These are the activations of a small neural network, seen along a few directions. Each row is one input.
Each table varies a few parts of the input and shows all the possible inputs, shuffled.
A made-up example of a description, with smaller parts first: values(3) and (point or line(9) or (line(4) and ring(8))).
Shared parts are said once, and a part with two or three values counts as separate values.
(in the rows, 128 means zero)

Rows:
x1: [ 53 102 160 154 114 118 151  97  87 129 153 113 136 162  79 108 162 193]
x2: [122  60  45 168 154  66 145 101  71 141 186 134 184 160 158  99 103  86]
x3: [128  87  53 145 152  23 125 100  70 142 177 136 197 131 126 102 120  87]
x4: [196 154 161  80 147 170 120 151 172 124  96 172  87 103 160 163  72 116]
x5: [ 55  93 139 155 125 138 158 112  82 129 135 119 135 173  68 120 180 184]
x6: [161 207 153  65 123 154 117 141 172  91  77 135  92  89 154 146  91 120]
x7: [ 52  91 144 155 119 129 157 109  91 130 128 115 129 177  72 110 174 186]
x8: [ 60 117 159 171 128 118 135  99  92 126 182 115 148 154  78 126 169 197]
x9: [127  88  39 159 140  29 160 109  80 155 177 121 188 136 132 127 115  77]
x10: [138  68  33 175 153  47 163  99  90 144 182 125 183 131 158 119 116  91]
x11: [165 205 146  67 133 165 115 142 165  88  84 142 101  86 145 156  94 119]
x12: [131  65  38 170 151  39 162  94  99 149 172 123 181 137 163 110 110  94]
x13: [183 177 161  82 100 183 105 150 179 113  73 110 108  83 144 116 131  79]
x14: [124  88  57 144 145  16 126  96  80 146 168 131 191 137 131  94 115  88]
x15: [ 56 102 143 178 131 129 137 135 124 130 152  93 141 172  84 127 174 191]
x16: [188 157 164  80 136 164 122 149 184 125  87 167  78 108 161 151  68 116]
x17: [161 202 152  73 112 172 112 152 170  87  84 126 110  72 135 133 121  88]
x18: [ 62 122 150 192 132 127 125 116 109 124 175 109 152 161  76 136 169 193]
x19: [ 56 107 139 168 130 125 156 119 104 128 134 111 125 189  78 117 188 189]
x20: [198 152 151  92 108 199  86 164 165 139  83 127  96  80 155 126 136  78]
x21: [194 135 150  90 127 179  96 164 167 136  96 172  71  99 174 161  93 103]
x22: [ 57 100 157 156 121 125 150 100  76 126 161 118 141 156  72 116 166 191]
x23: [163 200 156  68 107 164 111 145 177  91  76 118 111  81 147 130 118  96]
x24: [ 59 115 160 169 121 114 136  93 101 129 170 109 142 160  84 118 165 199]
x25: [194 140 144  93 109 193  82 168 162 145  91 147  72  87 171 146 116  93]
x26: [ 58 110 138 170 137 132 156 123  94 126 142 116 130 184  73 126 192 186]
x27: [118  64  48 170 144  60 145  96  79 143 177 126 176 164 165  90  99  84]
x28: [193 175 157  81 110 186 105 159 170 111  83 116 112  79 141 123 138  78]
x29: [ 58 106 142 180 140 136 138 139 117 129 160  98 147 168  79 136 177 186]
x30: [192 154 156  92  95 190  90 163 173 143  77 122  91  85 167 119 129  81]
x31: [122  86  43 156 132  20 160 105  89 159 169 118 186 142 137 120 111  84]
x32: [190 137 152  87 117 171  98 162 179 140  89 169  66 104 180 154  83 108]
x33: [175 187 161  72 143 154 127 141 177 109  77 153  90 102 156 152  71 128]
x34: [179 188 157  70 148 162 127 145 168 105  88 156  91  98 149 163  71 125]
x35: [183 143 146  93 100 190  82 160 175 149  81 143  72  90 174 139 110  96]
x36: [ 58 123 154 190 125 121 126 112 120 127 166 104 148 168  82 129 165 195]
Describe the family of inputs behind these rows. -> values(2) and (line(4) or ring(6) or ring(8))
Changing only the values(2) part turns x16 into x4. The same change can be made to x30. Which row results? -> x20
Which other rows does x9 become when the values(2) part takes its other values? List them by row number. -> x31
A walk changes only the ring(6) part. It starts at x19 and steps to x7. List the rest of the walk in order. -> x1, x24, x36, x15
Which other rows does x5 become when the ring(6) part takes its other values? List them by row number. -> x8, x18, x22, x26, x29

Rows:
x37: [ 69  98  99 171 147  58 172  89  96 128 172 135 151 179 113 124 106 175]
x38: [ 86 106  80 165 158  52 173  87  85 117 177 127 172 154 120 122 106 144]
x39: [ 96  91  81 168 123  67 128 113  82 147 165  96 194 147  99  96 170 110]
x40: [ 69  73 125 183 142 116 151 117  78 151 174 123 147 179  81 129 171 183]
x41: [194 175 143  92 127 188  93 181 194 127  81 141  86  88 171 165 107  91]
x42: [107 106  73 158 149  54 155 101  76 130 175 112 185 143 103 117 143 118]
x43: [ 72  76 100 184 109  85 123 109  85 162 161  91 165 151  92  99 188 134]
x44: [ 89 105  77 151 157  43 170  97  85 127 179 132 173 154 108 133 119 147]
x45: [ 70  96 100 164 153  51 164  97  99 142 172 140 150 174  99 135 116 179]
x46: [ 69  72 113 186 112 115 136 112  75 157 168  98 153 162  82 113 191 158]
x47: [127 228 191  74 115 177 127 136 173  67  77 111 110  93 107 129 131 144]
x48: [196 154 149  55 116 177 119 158 165 130  49 153  74  93 164 139 109  91]
x49: [202 166 176  71 113 175  86 153 179 137  93 147  93  67 153 153  88 101]
x50: [188 166 158  56 115 183  98 142 155 114  78 164  81  94 166 127  79  93]
x51: [ 91  89  85 174 122  73 133 105  83 132 168  91 194 152 115  86 161 106]
x52: [198 179 159  89 126 177  73 165 191 125  98 151  90  69 163 160  97 106]
x53: [ 65  78 121 183 150  91 159 104  97 128 172 133 139 191 100 123 129 193]
x54: [194 155 151  63 115 186 123 147 168 121  54 152  76  96 179 126 101  91]
x55: [200 167 182  79 113 181  89 143 180 126  98 146  92  72 170 142  82  99]
x56: [188 166 158  50 117 171  95 153 152 123  73 170  77  90 156 140  90  93]
x57: [ 99 100  77 161 146  62 159  98  74 113 181 110 189 147 119 104 136 115]
x58: [ 67  80 118 178 148  81 158 112  90 141 170 140 139 188  86 132 140 198]
x59: [193 160 144  85 118 197 124 164 188 123  65 138  78 100 178 140 105  80]
x60: [129 229 188  66 115 166 124 146 171  78  74 114 108  91  94 142 140 144]
x61: [194 158 142  79 120 190 119 175 186 131  60 141  76  94 163 153 113  81]
x62: [192 175 146  96 127 195  96 173 197 117  86 133  86  93 184 153  99  89]
x63: [196 179 162  95 125 186  76 156 194 115 103 145  91  72 176 148  89 105]
x64: [ 64  68 118 191 113 122 138 103  75 143 173  98 153 165  99 102 186 159]
x65: [ 72  76  98 184 102  96 129 100  87 146 164  87 169 158 106  88 180 129]
x66: [ 66  71 131 189 145 126 150 105  81 141 180 118 147 185  96 119 165 183]
Changing only one part turns x45 into x37. The same change can be made to x39. Which row results? -> x51
Describe the family of inputs behind these rows. -> values(2) and (point or ring(6) or ring(8))
Which other rows does x50 become when the values(2) part takes its other values? List them by row number. -> x56
Which other rows does x52 become when the ring(6) part takes its other values? List them by row number. -> x41, x48, x49, x56, x61

Rows:
x67: [ 72  82 140 197 141 106 147  95  95 141 191 121 143 191 108 120 130 186]
x68: [ 69  73  78 172 136  54 195  98  71 154 149 110 167 171  82 115 162 153]
x69: [ 65  95 122 200 141  88 140 118 107 129 199  99 174 156  92 138 170 188]
x70: [ 61  92  75 159 134  50 163 110  61 131 164 102 192 168  65 111 163 130]
x71: [ 58 109 111 178 127  77 123  82  72 119 193 105 193 147  79  99 163 157]
x72: [211 196 159  52 154 198 129 166 192  94  65 151  88  79 165 170  79  98]
x73: [ 72  69  99 160 124  57 190  77  54 150 159 120 164 169 101  91 156 158]
x74: [ 62  69  83 172 153  96 165 123  83 135 149 138 131 199 107 127 151 177]
x75: [159 177 177  93  89 237 108 146 177  99  65 101  78  94 164 106 139  94]
x76: [198  90  54 139 129  86 107 117 119 156 153 136 155 101 205  97  83  36]
x77: [157 177 157  97  98 234 117 167 195 103  59  96  85  97 154 132 150  93]
x78: [196 228 172  40 126 146 108 140 202  90  66 163  73  73 177 144  39 107]
x79: [202 175 165  64 116 194  84 181 179 145  76 170  63  69 144 185 110 103]
x80: [213 196 179  50 144 200 120 145 176  89  71 162  80  77 172 142  66  98]
x81: [ 64  98 139 199 134  94 128  94  94 134 205 101 167 151  93 111 153 185]
x82: [ 63  65 104 164 143 101 156 100  69 135 157 145 128 196 118 102 139 178]
x83: [194  90  37 143 141  80 115 140 136 158 146 131 161 104 193 127  94  30]
x84: [202 164 187  56 102 199  73 156 167 137  83 178  62  64 152 164  96 104]
x85: [184 159 176  82 102 202  75 182 191 149  56 127  79  90 131 144 154 104]
x86: [ 62  94  93 153 126  55 155  88  46 133 172 107 186 165  75  84 153 130]
x87: [193 227 153  45 135 143 117 163 221  92  60 158  80  75 166 171  51 106]
x88: [ 72  80 122 199 149 100 159 118 109 137 184 120 149 196 106 148 147 188]
x89: [184 154 197  77  91 206  65 159 176 144  62 133  75  86 140 119 141 105]
x90: [ 60 112  93 181 138  69 135 106  80 119 187  96 198 152  82 126 183 163]
Changing only one part turns x90 into x71. The same change can be made to x69. Which row results? -> x81
Describe the family of inputs behind these rows. -> values(2) and (point or line(5) or ring(6))
Which other rows does x88 become when the values(2) part takes its other values? List them by row number. -> x67
